A small network was shown many inputs. Here are its activations along a few directions, one row for each input.
In each table, some parts of the input vary, and every possible input appears once, in random order.
Descriptions start from the smaller parts, as in this example, which fits no table here: one of 5 places around a ring, together with either a single point or one of 11 places around a ring or (one of 3 separate values, together with one of 4 places along a line).
Shared parts are said once, and a part with two or three values counts as separate values.

Other details of the inputs shift rows strongly along three fixed directions, in all tables alike. That doesn't count.

Table:
r1: [-38.2 42.9 -20.1 6.5 -46.1 17.4 8.0 -3.1 17.1 -10.6 -25.1 51.9]
r2: [-29.5 24.8 -17.7 4.2 -44.1 -2.4 1.9 -12.4 20.0 21.9 -10.2 23.6]
r3: [31.2 60.4 16.6 -18.1 -39.2 -35.0 -12.2 12.5 -53.8 -38.5 -34.6 -24.9]
r4: [11.0 2.7 -11.7 -56.9 -5.1 17.8 16.1 -43.1 45.4 15.1 -5.9 -40.6]
r5: [30.9 -33.4 14.7 3.9 33.9 -8.3 -12.5 16.0 -35.0 -31.8 -1.1 -11.9]
r6: [8.2 68.6 -3.5 -34.1 -67.4 2.0 26.1 -44.2 14.1 -8.0 -38.9 -24.8]
r7: [-20.3 53.2 -4.7 13.6 -49.6 -2.3 6.2 -2.6 18.3 17.2 -18.5 22.8]
r8: [-9.9 -20.0 -3.8 40.0 30.4 8.9 -14.5 42.5 -10.1 -13.6 1.1 34.4]
r9: [19.0 -3.6 -9.2 -46.7 -13.4 12.2 26.1 -50.3 38.9 21.2 -7.4 -49.6]
r10: [18.7 -15.9 8.3 -40.4 1.5 20.5 18.5 -62.9 44.8 18.7 6.7 -34.4]
r11: [39.9 35.2 4.3 -7.2 2.7 -36.8 -31.4 6.0 -47.7 -46.1 -19.0 -63.3]
r12: [40.6 -49.8 8.2 -29.0 32.6 -1.8 -1.2 -17.7 -5.7 20.9 19.2 -50.7]
r13: [-16.3 41.7 -9.7 52.1 -12.7 -14.9 -20.8 38.8 -21.2 -30.1 -18.2 33.4]
r14: [-4.2 -19.6 -5.2 31.1 8.9 -23.1 -24.3 52.3 -45.5 -18.0 -2.8 27.3]
r15: [-4.1 -47.9 11.4 47.0 29.1 -4.3 -28.4 27.3 -35.7 -5.3 21.7 38.9]
r16: [-65.1 26.2 -5.7 -3.5 -17.5 -4.3 32.5 -3.2 4.8 6.8 7.8 7.9]
r17: [-37.6 38.5 -19.0 4.8 -47.6 10.7 3.9 -15.9 26.9 13.3 -1.2 57.0]
r18: [-4.0 -75.4 -10.7 -4.4 47.6 17.7 -9.1 -10.8 33.7 35.9 48.5 12.9]
r19: [44.4 -21.1 17.3 -17.4 38.1 -6.0 -18.4 -17.8 -15.9 -24.7 14.1 -46.3]
r20: [-18.7 6.3 -17.2 40.5 -10.5 -19.1 -16.0 48.0 -36.6 -33.7 -24.7 34.6]
r21: [21.8 72.2 8.5 -48.9 -47.8 -11.4 -0.1 -24.2 -11.7 -13.7 -29.5 -30.9]
r22: [-37.3 -31.0 21.5 42.7 56.0 -8.3 7.0 46.1 -36.0 -8.9 33.4 12.7]
r23: [-66.2 -29.9 3.7 -7.4 16.7 28.3 44.5 -23.9 34.8 28.9 39.8 34.0]
r24: [-30.6 -17.9 -24.5 -25.0 -10.4 27.8 13.9 -20.0 54.2 42.1 12.8 32.0]
r25: [-24.5 -3.9 -12.8 53.9 -6.8 -13.0 -23.5 32.5 -27.3 -22.1 -11.3 29.2]
r26: [39.3 -24.5 13.9 -36.7 37.0 9.0 0.7 -29.5 33.1 29.0 30.9 -44.9]
r27: [-20.8 -30.8 -10.5 -4.5 3.2 28.6 25.2 -2.1 57.1 45.5 16.6 45.5]
r28: [49.9 40.4 22.5 -1.4 -9.8 -30.4 -12.7 19.0 -53.4 -20.0 -21.6 -53.6]
r29: [-36.0 46.7 -13.5 31.3 -48.2 8.0 10.6 1.4 29.5 4.2 -24.3 37.0]
r30: [34.2 -21.0 13.8 -31.6 35.0 10.8 -1.1 -7.1 13.8 19.8 16.1 -32.7]
r31: [28.3 -56.6 17.3 2.0 34.2 4.6 -7.8 1.9 -23.1 5.2 25.3 -7.2]
r32: [54.6 1.7 20.9 -8.9 31.2 -22.9 -8.8 17.4 -33.3 -29.4 -17.3 -54.3]
r33: [-8.5 -59.1 -3.4 48.7 38.4 20.0 1.7 29.1 5.4 9.0 17.6 35.4]
Each input here is: one of 3 separate values, together with either a single point or (one of 2 separate values, together with one of 5 places around a ring).
Question: Changing only the choice among 3 separate values turns r6 into r33. The same change can be made to r19. Which row results?
Answer: r13
Question: Which other rows agree with r9 in the choice among 3 separate values? List them by row number.
Answer: r2, r4, r11, r12, r14, r16, r18, r20, r24, r25
Question: Change only the choice among 3 separate values in r28. List by row number the other rows that result.
Answer: r12, r31
Question: Change only the choice among 2 separate values in r1. List by row number the other rows that result.
Answer: r21
